A small network was shown many inputs. Here are its activations along a few directions, one row for each input.
Each table varies a few parts of the input and shows all the possible inputs, shuffled.
A made-up example of a description, with smaller parts first: line(6) and (point or line(11) or (values(3) and ring(5))).
Shared parts are said once, and a part with two or three values counts as separate values.
(in the rows, 128 means zero)

Other details of the inputs shift rows strongly along two fixed directions, in all tables alike. That doesn't count.

Rows:
R1: [107 101 108 157 163 124  91  96 141 148 126 173 111 143 142]
R2: [143 165 160 163 153 181 122 151 157 129 143 188 142 119 140]
R3: [158 179 174 164 137 199 126 169 160 130 145 200 156 125 136]
R4: [146 162 189 157 135 175 170 150 139  91 168 186 118 158 134]
R5: [ 88  78  79 145 119  89  73  87 124 163 117 150 134 178 127]
R6: [150 161 157 161 181 184 140 147 148 134 147 205 131 109 148]
R7: [192 205 166 105 115 189 173 190 135 115 122  79 170  39 126]
R8: [112 108 118 148 114 119  82 119 140 146 130 172 157 172 129]
R9: [134 155 155 170 146 172 107 146 162 132 135 193 144 139 138]
R10: [176 209 203  95  93 174 213 216 137  82 143  94 140  85 113]
R11: [103  88 118 141 154 100 142  77 106 114 144 151  77 176 128]
R12: [139 147 146  83 111 116 184 151 115 100 134  79 100 100 117]
R13: [116 108 107 153 171 134 105 104 129 155 135 183 110 137 138]
R14: [111 111 147 152 120 126 134 116 125 101 142 153 106 184 126]
R15: [103 112 137 126 151 119 155 119 128 119 158 179  77 165 122]
R16: [156 138  98  87 129 114 161 134  99 144 111  62 149  69 131]
R17: [121 108  88  96  96  87 108 112 108 143  88  34 148  98 117]
R18: [122  93  67  90 120  80 112  93 102 146  87  28 119  79 121]
R19: [116 128 125  86  98  93 163 138 116 105 124  62 100 116 105]
R20: [113 103 139 144 141 117 141  94 116 107 149 161  86 174 135]
R21: [128 102  80  85 117  84 125 104  98 147  94  30 134  78 128]
R22: [153 160 158 151 171 182 145 152 137 144 158 209 143 118 150]
R23: [161 186 190 100  89 152 186 205 140  82 141  98 139 107 110]
R24: [128 100  71  85 113  79 126 102  96 151  98  46 138  92 127]
R25: [ 72  60 107 151 115  78  88  80 121 109 129 142  93 222 123]
R26: [ 93  91 104 154 130 104  58  96 148 141 110 145 128 166 125]
R27: [154 148 113  93 101 124 149 146 111 136 110  56 165  75 125]
R28: [ 82  72  92 148 121  87  48  85 133 153 117 157 132 185 127]
R29: [118 126 129 154 143 144 101 123 139 148 142 185 138 148 139]
R30: [147 137 116  97  93 117 112 139 127 124  92  41 158  83 112]
Description of these inputs: line(5) and (values(2) or line(4)).
Q: Changing only the line(5) part turns R7 into R30. The same change can be made to R19. Which row results?
A: R23
Q: List by row number the other rows that have the line(5) part in common with R21.
A: R1, R12, R18, R20, R24
Q: Start at R25 and move only the line(5) part, one step at a time. The first step leads to R14. Which rows follow, in order?
A: R4, R20, R11

Rows:
R31: [162 160 130 112 125 150 140 153 130 141 113  98 160  73 129]
R32: [163 157 127 107 145 152 158 143 120 134 120 100 138  66 132]
R33: [100 117 152 179 128 143  88 133 159 118 155 222 117 211 126]
R34: [101  99 115 115 125  94 142 103 110 113 123 105  88 149 117]
R35: [154 157 150 109 103 143 141 160 135 113 119  89 158  99 124]
R36: [108  99 100 130 112 104  93 105 126 141 109 104 136 140 124]
R37: [154 176 177 164 143 196 123 166 161 130 149 208 169 129 140]
R38: [160 157 136 111 146 147 166 138 118 122 127  94 130  76 135]
R39: [157 173 190 147 148 186 174 162 139 104 166 203 123 138 135]
R40: [157 162 135 113 126 144 152 152 125 127 119  95 154  81 131]
R41: [108  98  92 120 137  99 107  99 113 148 117 108 120 127 130]
R42: [101 103 115 123  99  98 106 117 130 117 117 100 119 159 110]
R43: [155 157 149 114 102 142 135 164 134 111 115  86 159 101 123]
R44: [110 100  85 127 126 103  85 100 126 159 104 110 136 121 130]
R45: [109  98  96 126 119  98 107 103 118 144 112 107 125 139 124]
R46: [107  99 112 114 118  94 122 106 113 127 128 107 106 146 121]
R47: [114 114 134 167 167 149 120 110 133 137 155 219 106 173 140]
R48: [109 100 113 117 130  94 137  93 110 119 129 104  90 139 124]
R49: [113 100  82 124 134  99  98  99 121 158 109 113 128 118 131]
R50: [107 113 144 160 154 137 110 121 142 137 158 223 110 183 141]
R51: [157 158 144 121 104 149 133 160 132 120 112  87 163  94 127]
R52: [156 154 149 103 134 138 177 144 120 107 130  93 121  88 132]
R53: [159 161 135 116 117 154 125 154 138 139 109  94 170  72 130]
R54: [155 157 151 107 103 138 159 157 125 110 126  91 143 106 116]
R55: [105  99 103 121 113  94 103 107 123 133 115 105 126 147 125]
R56: [108 100 102 118 121  90 115 107 119 132 117 110 117 143 127]
R57: [101 101 112 120 106  91 120 114 123 121 120 103 108 158 111]
R58: [164 157 127 109 147 150 159 138 121 132 125  98 133  64 135]
R59: [158 170 183 145 157 185 169 163 143 111 159 205 126 133 140]
R60: [155 159 154 113  94 142 139 163 133 103 119  86 155 107 116]
R61: [144 155 156 105 115 135 181 158 122  97 134  90 118 103 119]
R62: [108  98 103 119 119  91 109 107 121 135 115 107 121 146 122]
R63: [109 116 129 173 157 144  91 114 149 153 146 226 131 176 138]
R64: [109  96  95 123 134  98 123 100 110 137 122 108 110 130 128]
R65: [106 102 108 121 104  96 108 107 122 126 120 104 122 153 118]
R66: [100 119 148 168 137 137 118 126 149 120 159 221 102 200 130]
R67: [112 114 127 170 176 149 111 105 136 145 152 224 109 169 142]
R68: [146 155 159 107 121 135 188 148 120  94 133  89 107 101 123]
R69: [107  99 109 116 124  92 131 104 112 121 129 108 101 142 121]
R70: [159 176 177 158 143 190 152 168 149 124 159 205 148 131 144]
R71: [114 112 120 169 176 146  99 113 145 157 154 228 117 156 144]
R72: [161 173 180 157 161 195 168 157 143 117 168 203 126 122 148]
R73: [160 158 130 106 133 150 147 150 123 139 121  99 149  68 133]
R74: [105 101  92 128 124 100  92 100 123 148 108 107 137 131 127]
R75: [107 100  95 134 120  99  78 105 127 144 100 102 142 133 124]
R76: [111  98  89 133 122 102  70 104 130 156  96 107 141 123 128]
R77: [108  98  88 122 145  98 114  96 113 144 119 110 115 124 130]
R78: [ 98 102 111 122 101  95 114 113 125 119 119 100 113 159 114]
R79: [ 99  99 117 115 115  92 128 112 115 121 127 104  97 152 117]
R80: [155 155 141 109 121 146 161 153 117 123 127  93 141  87 131]
R81: [154 153 146 102 127 137 171 154 121 110 130  95 133  91 128]
R82: [109 120 147 166 141 137 113 121 145 127 161 223 113 192 133]
R83: [154 158 141 115 107 148 147 154 127 123 119  90 157  92 129]
R84: [107 100 110 123 102  97 100 109 127 124 117 103 127 154 114]
Q: What do these inputs look like to the network?
A: line(6) and line(9)
Q: Changing only the line(6) part turns R55 into R78. The same change can be made to R56. Which row results?
A: R66
Q: Changing only the line(6) part turns R81 into R77. The same change can be made to R43. Which row results?
A: R75
Q: Which other rows does R39 become when the line(9) part takes its other values? List them by row number.
A: R46, R48, R54, R60, R65, R69, R82, R84
Q: Start at R72 and move only the line(9) part, one step at a time. The first step leads to R47. Which rows follow, in order?
A: R64, R80, R70, R45, R83, R36, R51

Rows:
R85: [143 163 126 125 138 151 146 158 141 135 112 100 134  71 126]
R86: [113  88  73 118 166  93  93  78 115 162 105 111 111 104 135]
R87: [ 93 115 132 171 154 150  72 120 167 155 154 245 101 172 128]
R88: [ 89  91  91 114 125  78  73 115 142 142 101 101 118 134 116]
R89: [100  91  88 152 123 103  95  83 115 133  98  86 121 146 125]
R90: [134 153 158 103 135 131 181 152 130  95 135  99  85  95 120]
R91: [150 179 174 171 147 201 160 179 147 143 173 245 158 152 141]
R92: [169 148 127  99 135 142 167 140 101 144 136 114 166  84 145]
R93: [153 157 140  95  90 139 154 161 122 136 138 109 155 103 119]
R94: [175 150 141 130 140 157 144 122 113 116 119  93 159  83 149]
R95: [155 154 160 127 100 144 127 159 138  96 109  87 166 113 125]
R96: [146 147 154  91 112 123 203 157 106  97 151 104 108 127 120]
R97: [ 98  89  91 105 101  68  98 118 118 145 115 109 142 163 119]
R98: [ 95  83 117 128 123  82 133  78 108  90 121  87  76 170 116]
R99: [107 113 148 190 132 157  74 102 158 132 152 231 119 202 136]
Q: Changing only one part turns R91 into R89. The same change can be made to R93. Which row results?
A: R99
Q: What do these inputs look like to the network?
A: values(3) and (point or line(4))
Q: List by row number the other rows that have the values(3) part in common with R87.
A: R85, R86, R88, R90
Q: Which other rows does R98 become when the values(3) part takes its other values? List them by row number.
A: R90, R96
